These are the activations of a small network on made-up records, seen along a few directions, one row for each record.
After each row come some of the record's fields: Laru, Nubam, Ren, Zon, Vomun.
Not every record has every field; a missing one is left out.
The largest differences between rows may come from other fields.
Strong random noise was added to every row along 19 fixed directions; ignore it. To show where, here is one row again and again, with new noise each time:
[ -40  380  -96  170  501 -138 -105  345 -118  114  -58 -266 -663  -69
   73   66 -247   97  105 -216 -124  -46  164 -257   99  236  360 -417
   62  354  257  -10  303  349  278   41   80   70]
[ 480  117 -379 -329 -219  106   30   11 -107  225  266 -211 -213  -28
  -58  -43   68 -554  152 -481  -77 -233  179 -233 -158   58  422 -113
  318  185   49   10  148 -254 -464 -405  -20 -289]
[-225  738 -181  220    2  -22  134  205  122  -62  223 -404 -515 -132
  570  149   22 -303  -34  119 -532 -698  269 -500   30   31  385 -483
  -62 -132  268 -159    6  -35  175  -43  195 -145]
[-638 -220   97  171  251 -171  118 -242  317 -732  352  251  414   13
  -40    4  350  -57  -95 -101 -292 -120 -361  404   39  192  292  446
 -311  181  227 -452  -51 -475  -49 -322   77 -112]
[-535 -143  126    2   -2 -373   36  187 -353  300 -377   84 -302  120
  -94  -52   -9  543  126  329  342  293  -38  388  271 -296 -442  199
 -182  -63 -196  120   70 -213  466 -151  295  794]
[ 132  139 -202 -353   41  122   57 -470  -30 -220   44   20  150  117
  -50 -107 -124 -124  -32 -232   87  323 -135 -342 -200 -104  240 -156
  551 -239  194   57  189 -298 -379 -165   56 -188]
[  34 -246   91   35  420  153  494  175   79  -32   82  352  238 -160
 -131  -50 -127 -155  330  112 -241  171 -672  122  -37  303  267  414
 -258  387  -32  108  128  176  -16  171 -476    9]
[-241 -171  355   73  126  -52 -103  206  191  131 -412  -92  172   96
 -164    8  155  422 -300 -133   47   72  264 -188   11 -282  -55 -201
  146   89  131  -30 -336  202   28   40  383  102]
[-550  -80  -38  128 -319 -241  198  599  -66  661 -204 -141 -143   89
 -237 -224  197  349 -117 -135  -85  -44  209   75 -149 -432 -137  -66
   53 -362 -112 -125 -348 -239  -31 -328  491  762]
[  16  247  -84  163  165   45 -276  297  360  243 -678  225    8    9
 -209  -26  309  120 -620 -220  -85  -48  374  -97   50 -276  318   92
   36    7  651  120 -111  264 -240  -63   15 -237]
[ 271 -263  -92 -177 -247  -24 -187 -204 -348  105  464 -239  117  158
 -294  -22  109 -173  -64 -148   96 -273  163    6   37  304  155 -263
   94  223 -189 -247  -64 -197 -363 -113 -106 -339]
[-417  -15  243 -202  112 -140 -270 -667  828 -439   14 -108  370  -67
  -11  137   16  198 -270  129  103  128   80 -113 -189  -39  -20  148
  -77  157  285 -267 -142  244  101 -188  268 -456]
[-218  490  -85   28  309  -71 -281  -79  338  -61    0 -168 -122  279
  176 -350  141  368 -283  775   72 -219   97 -422   63  -29  155  -17
   15   23   62  -24   77  233  -62  341 -417 -338]
[-349  560 -317  347 -381 -259 -344  243  527  324   11  244 -336  -69
  -48 -249  525  454   52 -135  371 -107  180    7 -279 -344  242  565
 -130 -367  321 -144   99  317 -145 -273 -355  202]
[ -58   56  382 -108   -2  131 -108  -35  495 -336 -488    3   63 -154
  228  248  -96  193    9   19  212  -60 -146 -495  -91 -106 -179   57
  199   82 -121   59 -275  377  140  -35   73  125]
[ 125  175 -339   32 -191 -132   63   62   40 -211   11  179  -36  -76
 -117 -261 -294 -152  157  333  -57    8 -290  623  -41  324 -164  287
  -47 -272  252    2  -52  -34  212  -65 -247  -39]
[-254  -73  231  159  149  -18   72 -127 -121 -262  -30  230 -126 -235
   -1  385  -26  197  261 -466  121  154 -253  -40   31  116  129 -160
  -34   98  112 -101  121  109  247 -142  154  362]
[ 334 -129 -436 -120  103  -68 -258 -192 -109   73    0  411 -135  152
 -108 -173  373 -247  153 -161  501  281  137  305  156 -124  289  746
 -171  -40 -119    7  451 -199 -209 -190 -118 -267]
[ 181 -114  216  -51  582 -111  -81   13 -319 -313 -383 -183   38  132
  139 -251 -318  157  -80  305  223  -25  345  123  465  145  -23 -512
  380 -210   76 -273 -328   78  479  232  451 -417]
[-558 -205   68  -71  148 -103  451 -150 -382  304  181  -15  -58 -249
  -75  402 -121 -149   40 -566 -192   72 -147 -204   10    9  422 -247
 -108  -74  -39 -358  140 -333  -44 -506  453  394]
[ 203  217  263  155  164  298  -94   68  -87 -234 -283   87  123  -93
   41 -221 -224  460 -293  263  141 -484    5  340  214   61  172 -550
   45  243  370  -59 -330 -285  227 -108  -48  -59]

[ 234  -52   91  -28  292 -217  -79  773  -85   95 -691 -258 -313  113
 -135 -131  -72  -80   38 -117 -130   16  293 -109  243  138 -245 -123
  506   97  197  190 -277  596  196  275   94 -156]  {Nubam: g2, Ren: f1, Zon: v1, Vomun: u1}
[ 111   97  242  307  248 -109  133  658 -379  297 -247   58  -74 -193
  153  -90 -385  158  221  -89  300  -89 -199   33  328  104  294  461
  -85   71  -73 -120  100  278  169   79 -465   72]  {Laru: w1, Ren: f3, Zon: v1, Vomun: u2}
[  48  254 -229 -609 -252 -120  191  -88   -5  123 -403 -253 -356 -125
 -210 -210 -513   11  280  207  -17  275 -114    5 -234   43 -585 -481
  809 -287  196  337 -171    7  108 -271   76  333]  {Laru: w1, Ren: f1, Zon: v2, Vomun: u1}
[-312  189  -97  203 -149   38  642   18  343  152  260  400 -141 -436
  110  183  518 -125  668 -319 -315   43 -195 -147 -382 -125  157 -265
   15 -472  382    5  -74  505  146  105   27  183]  {Laru: w1, Ren: f4, Zon: v1, Vomun: u1}
[-109 -218   53  224   80  -71 -122  222 -114   37 -136   27 -302   87
  -12  267  469   23  -29  -98 -169 -119  406  196  242  -97 -204 -404
 -269  149  -21   72 -103   57  316  201  499  206]  {Laru: w1, Ren: f4, Zon: v2, Vomun: u1}
[-157  321 -178   51  354   -4 -165 -236  229 -394 -241  326  -81  -32
  123  219   84 -103 -153 -500   97  339 -116 -533  -72 -118  450  247
  273 -353  377  -55  370  214 -217  -75  -55 -213]  {Nubam: g2, Ren: f4, Zon: v2, Vomun: u1}
[-108 -254    0 -244 -143    4  -77 -517   79   11  417 -407  382   82
  -54  135 -432 -292 -325  378  -17  -16  -56  -60  -50  202 -112  262
 -428  -24 -578 -304   -1 -249 -113  -19   93 -362]  {Nubam: g2, Ren: f1, Zon: v2, Vomun: u1}
[-208 -355   51  284 -282   70 -246 -153  230 -275 -120  738   35 -223
 -286  256  444  410  172 -153  383  110 -395  235 -197  221 -351  109
 -192 -466 -303 -187 -289  477   93   89 -225  656]  {Nubam: g2, Ren: f4, Zon: v2, Vomun: u1}
[ 198  -70 -305   28 -129   80 -303  -85  296  -92  181  -88 -194  -40
  -61  218  -57 -274  -79 -194  -86  -78   93  -49 -221  342  -61  -11
 -235  124 -296 -111   17  248   -8  -36  161  -65]  {Laru: w1, Ren: f3, Zon: v2, Vomun: u2}
[-236 -258  275  -38   84   67   17 -286  585 -238  -32  135  230  -34
 -144  -93  546  373   -8  144 -134   27  286  424 -143 -218 -237 -454
  -12  172  371   -2 -434   10  322  -13  527  -30]  {Nubam: g1, Ren: f1, Zon: v1, Vomun: u1}
[ 826  193 -311  873 -340  471 -409  860 -192 -267   81   -6  158  398
  134 -276   17 -234 -601 -461 -170 -490  327   96  -92  -48  352  -17
 -118 -301  -77  -85 -254 -366 -318  431  126 -218]  {Laru: w1, Ren: f2, Zon: v1, Vomun: u1}
[ 452  265  405  474  302  210 -216  582 -442 -118 -259   12   46  267
  311  105   10  275 -211 -198   58 -116   27 -502  345 -198  315  -23
   91  535  188  396  280  111 -122  630 -422  -64]  {Nubam: g2, Ren: f3, Zon: v1, Vomun: u1}
[-277  -81   55  -56 -296   94  357 -193 -478  -73   77  230  197  -92
  119  197   14  -90  -34  118  -75 -335 -425  -18  159   77  -18 -166
    9 -367 -194 -183 -209 -522 -108 -163 -160  329]  {Laru: w1, Ren: f3, Zon: v1, Vomun: u1}
[ -43   47  328 -259 -198    8  110  332  127  304   40 -542  124   51
  112  -28 -325   69   19 -499  134   41   27 -431 -298 -435  129  265
  290  474 -127   41    4 -291 -307 -465  213  156]  {Laru: w2, Ren: f1, Zon: v1, Vomun: u1}
[ -18  381   36 -320  114   17 -116 -707  112   93  213 -398  100   15
  463  218 -379 -161 -400  316   92  -45  301 -720   62 -230  342  -78
  -13 -177   12 -142  286 -110 -126  -80  150 -595]  {Nubam: g2, Ren: f4, Zon: v2, Vomun: u2}
[-136  235 -193 -103  608  136  108 -235  467  243  184  179   60 -198
  -97  -32   60 -195 -353  165 -332 -146 -117 -164  -73  276  750   79
 -407  517  474  -52  326  246 -289  -52 -549 -579]  {Laru: w1, Ren: f1, Zon: v1, Vomun: u2}
[ 217  -78  171  -72 -253   18 -137  368   84  101 -379 -181  122  124
 -263 -247  363  244 -250   16 -189 -348  317 -265  -39   44 -238 -741
  777 -135  257   34 -740  318 -292  170  -58  -42]  {Laru: w1, Ren: f3, Zon: v1, Vomun: u2}
[ 384 -284  229  151  399  -68 -219  -54 -150   43 -510  361  243   25
 -250  158 -112  136  -73 -238  349  728   89  101  219  -29  -21  352
    8  -56  259  171  153  640  166  471  -76 -328]  {Nubam: g2, Ren: f1, Zon: v1, Vomun: u1}
[-166  135   35  107  318  256  -26 -185   41  487  275  -10    7 -288
   66  178 -441  148 -395  -68   33 -157 -141 -205 -104   54  655   33
 -648  412 -131 -287  350 -206 -142 -352 -108  143]  {Nubam: g2, Ren: f3, Zon: v2, Vomun: u2}
[-224   95  -66  -94   83   -5  -75  -21  187  325  -64  -16 -528 -444
   51   56   18  222  270   49  379 -532  137  -62  -40  256  136 -349
 -167  -44 -333 -479 -195  432  329 -439  -18  157]  {Nubam: g1, Ren: f2, Zon: v2, Vomun: u1}
[ 222  289 -365 -320  412  329   98 -711  348  -36    3  300   38 -229
   94   34  -98 -290  -90  247   43  116  -38 -184  -92  109  474 -199
  -82 -154  365  -29  270  274  -33   17 -164 -808]  {Laru: w1, Ren: f3, Zon: v2, Vomun: u1}
[ 337 -518   94 -379  449   39  293  -66 -255 -360   58    4  159  -70
 -417 -180 -200 -201  418 -525 -168  393 -156  358    9  444   68 -404
  696  404  220   13  -62  -70  -28 -106  139 -184]  {Laru: w2, Ren: f2, Zon: v1, Vomun: u1}
[ 516  361 -276  -70 -103  -81 -564  -14  274   45  140 -342 -179   48
 -129 -453  -28  112 -205  106  193 -267  598  440  -18   98  127 -181
  129  372  602  -23    6   41  -29 -194 -137 -659]  {Laru: w1, Ren: f2, Zon: v2, Vomun: u2}
[-260  -30    6   57  168 -132 -171 -296  220 -236 -505  365  396  -47
  -89  251   88 -149 -618 -259  -73  372   83  -38   97 -151   77  368
   32 -495  497 -114  -18   90 -125  -77  262 -272]  {Nubam: g2, Ren: f4, Zon: v1, Vomun: u2}
[ 447   60 -383 -313 -442   37 -123 -439 -266 -146  398  -97 -231  -19
 -209    0 -573 -120  435   54  296  345 -302  230 -319  374 -429 -217
  144  -74 -235  233  316  -33  133  -20 -161  191]  {Nubam: g2, Ren: f1, Zon: v2, Vomun: u1}
[ 266  -11   74  -58  -53  234 -124 -153 -532  224 -414  348  -14  -12
   59  214  226  -63 -267   10  436 -156  185  303  547 -349  118  325
 -341  158  -41  234  269 -589  -61 -228  -76  -86]  {Nubam: g2, Ren: f1, Zon: v1, Vomun: u1}
[-231  -13  -33   10 -218  -89 -419 -139  437 -245 -432  177 -337 -221
  165  704  318 -275 -193 -209   49 -264   99 -434    6  142 -203  236
 -274 -117 -285 -123  -55  473   66 -193   98  200]  {Nubam: g2, Ren: f2, Zon: v1, Vomun: u1}
[-184 -203  143  164  411   -7  627  469  465  164 -234  596  340 -394
 -141 -514  146  219  523 -250   89  291 -327  695 -152 -202  353  725
  -68  -18  402  -96 -186  170  182 -263 -114   45]  {Laru: w1, Ren: f2, Zon: v1, Vomun: u2}
[ 291  -65  214  103   84   99   56  258  106  -92  102   87  -82  -41
  144 -216  179  258  431  150   98  -79  -62  285   32  -88 -105  122
  -81  500 -105  256    2  -69  232   67 -159  310]  {Nubam: g2, Ren: f1, Zon: v2, Vomun: u2}
[ 184 -366   11   74  514  182   29  348 -102   54 -438   48  310  254
 -242 -412 -101  -56 -635  541 -303 -225  109  502  305  171   35 -122
 -253  224  -88  -26 -372 -328   12  152  173 -141]  {Laru: w1, Ren: f1, Zon: v1, Vomun: u2}
[ -96  315 -180   86  -34 -500   11  227 -577    8  251 -451 -357  313
  219 -263 -647   19  295  242  152  390   -5  199  132    7 -234  245
   61 -272   -1   33  380 -180  426  203  129   78]  {Laru: w2, Ren: f1, Zon: v1, Vomun: u1}
[-251  595 -462  314  238  -91 -456  453  458 -213 -323   16 -587  193
  152 -502  137  400 -357  374  -56 -285  172  279  -62  -96   -8  -47
 -111  -65  196   -1  -16 -144  229 -148  107  315]  {Laru: w1, Ren: f3, Zon: v2, Vomun: u2}
[ -42  -62    3 -139  446  -34 -119   86  354  -37 -325 -105 -102  -38
   95 -153  282  -72 -176   64  -69 -226  458 -215  120   47  110 -227
  248  -91  -27 -258 -314  275   53   -1  315 -302]  {Nubam: g2, Ren: f2, Zon: v1, Vomun: u2}
[-271  614 -138  158  311 -156  -11  276 -377  327  -99 -181 -604   43
  189    7 -319  273  -67   -3   32   55   94 -369  131  -93  340 -301
  105  -70  207   42  458   11  114   -1  -65  317]  {Laru: w2, Ren: f4, Zon: v1, Vomun: u1}
[-281 -201 -116  171  197 -401   33 -132 -622  303  656 -181 -213   13
 -314  197 -225  -39  195 -240 -126  273   16  346  162  427  185 -128
 -377  192    8 -282  443   44  235   61   53  101]  {Nubam: g2, Ren: f4, Zon: v1, Vomun: u1}
[ -75 -122   39  196 -356   49  -18    5  -89  269 -318  328  273 -107
 -330  334  331   11 -475 -689 -205  198  226   22  -77 -266   71 -313
   51 -385  635   65 -189  102 -254  -79  303   85]  {Laru: w1, Ren: f3, Zon: v1, Vomun: u2}
[ -88  223   62    6  751  -50 -163 -123  369  137  362 -281 -159  155
 -120 -487  186  611  106  137   22  232  249 -266 -149  -60  425 -376
  192  610  346   60  326  396  -15  300 -205 -392]  {Nubam: g2, Ren: f2, Zon: v2, Vomun: u2}

Here are new rows. What are their fields?
[ 248  -49  -84   56  -51 -176 -161 -123 -610 -556   43  251  -22   93
    1   35   33 -148   60   38   54  -76 -137  666  476  329 -177   51
   73    1  336   68  108 -394  200  -23 -178 -129]  {Nubam: g2, Ren: f4, Zon: v2, Vomun: u2}
[ 135 -151  -66  150  527   49  122  223 -121 -304   87  108 -131   28
  150 -387   39   69  281   68   27  -64   25  557  195   80  138 -125
  -73  105   49 -173  -39 -275  422   20  341  -54]  {Nubam: g2, Ren: f3, Zon: v2, Vomun: u1}
[  21  -44 -103   13  327  204 -421  296  435   -8 -406   88 -148   53
 -227  -62  313   96 -431 -194    9 -316   79 -290  -60  189  239   14
   54  334 -207 -109 -211  241 -418 -120 -172   32]  {Laru: w1, Ren: f4, Zon: v2, Vomun: u2}
[ -93 -203  -75 -328  227  145  130 -311  -88  367  -40  -72 -254 -204
 -180  179 -333  -63 -130  112  -48   21  -52  -47   20  252   57 -408
 -201  202 -369  -71   91 -149   89 -293  223  313]  {Laru: w1, Ren: f1, Zon: v1, Vomun: u2}
[  18  -73  175   63  425  211  201  416  197 -299 -132   43  105 -124
  390 -225  151  -32  124  -95  -75 -535 -160 -433   25   96  381 -143
  340  -93 -351 -409 -448  -77  -89  -94   -9  116]  {Nubam: g2, Ren: f3, Zon: v2, Vomun: u2}
[ -10  505 -151  140 -132  -82  259  409 -489  175   22  -68 -291  -57
   97  -25  147 -228  -15  104 -477 -541   -8 -129  280  150  287 -348
  305 -179  529  128  -19 -135 -249   24 -520  -97]  {Laru: w1, Ren: f4, Zon: v2, Vomun: u2}
[  71 -287  275 -292  107  113  215   69 -191  270  -29 -369  348  -65
   -4  -50 -561 -188 -223  274  -39 -228 -136 -166   99  147   31   15
    1  250 -473 -207 -285 -216 -139 -196  -40 -100]  {Laru: w1, Ren: f1, Zon: v2, Vomun: u2}
[-145 -250 -425   80  258   88 -121  249 -384   19  205  -60 -515  174
 -280  193  128 -263  -81 -261 -176 -282 -234 -361   19  622  173 -433
 -123  152 -674 -279  138   55 -279   37  -90  343]  {Laru: w1, Ren: f4, Zon: v2, Vomun: u1}
[ 107 -390  -53   64  168  191 -122  265  194  279  123   25  -93  160
 -439 -310  476  229   48  146  -69  -81  118  273  -92  129  -94  -94
 -238  609 -364  164 -128   87 -142  184  -83  184]  {Laru: w1, Ren: f1, Zon: v2, Vomun: u2}
[-220 -235  -68  173    3  251  363 -182  111  209  496  461  255 -208
    8   82  585 -235  166 -380 -154 -129 -303 -123 -183 -112  639  403
 -411  -92 -295 -268  150 -309 -438 -232 -251  148]  {Nubam: g2, Ren: f2, Zon: v1, Vomun: u2}
[-317    4 -313  -81   13  113 -434 -266  319  -82 -642  252 -251  102
  -49  116  405   16 -610  370  156 -169  237 -235  113  -38 -310  -16
 -128 -608 -495 -174 -189   37  -95    2  198  182]  {Nubam: g2, Ren: f2, Zon: v1, Vomun: u1}
[-107  164  410  244  438  -39  -21   96  187 -362  -21  102   96   66
  211   65  407  347  117  -34 -121   14   40 -355  145  -56  204 -226
  136  333  502  171   53  550   89  523 -272 -367]  {Laru: w1, Ren: f3, Zon: v2, Vomun: u2}
[ 651  -65 -355  110 -319   65 -129  342  282  109  171  119 -159  240
  -97 -573  529  -22  478  160   54  198  325  339 -281 -165 -363   94
  176 -284 -118  386 -155  342   87  505   59  -17]  {Nubam: g2, Ren: f4, Zon: v1, Vomun: u2}
[ 297 -402  -41  -62 -287  324 -230 -153 -266  677  100  154  -65  -14
 -478  341  122  133 -261 -203  222 -126   37  167  -35   45   -6 -278
 -570  698 -369  230  148 -136 -260 -169  -92  360]  {Laru: w1, Ren: f4, Zon: v2, Vomun: u2}
[ 149  337 -236   -4  -62 -157 -192  413  116  -24 -444  120 -555  -56
   32 -129  385  -81  253  -64   47 -197  252  237  148  -69 -124  202
  166  112  292  270   82  151  137 -139 -168    2]  {Nubam: g2, Ren: f2, Zon: v1, Vomun: u1}
[-118    7 -446  209  138  112   75 -108  660 -473  458   25  -14   98
    3 -118  305 -431   28 -138 -714  181  -62 -222 -476  206  104 -108
  -41 -311  -83 -138    4  145 -159  294  305  -72]  {Laru: w1, Ren: f3, Zon: v1, Vomun: u2}
[  25 -217    8   24  -13  117   83 -226  239 -394  220   50  258   62
  178   25  465 -244   25  215 -187 -337  164  -83   12   72  -81 -277
  -42 -247 -157 -231 -371    2   58  235  229 -333]  {Nubam: g2, Ren: f1, Zon: v2, Vomun: u1}
[ 228  151  187  -38 -131  246   94 -502 -360   58  242  147  -81  -81
  129  341  268  130  333 -184  208  102   31 -215   48 -198   98 -697
   67  165  308  369  340   29   59  235  -46 -104]  {Laru: w1, Ren: f4, Zon: v1, Vomun: u2}
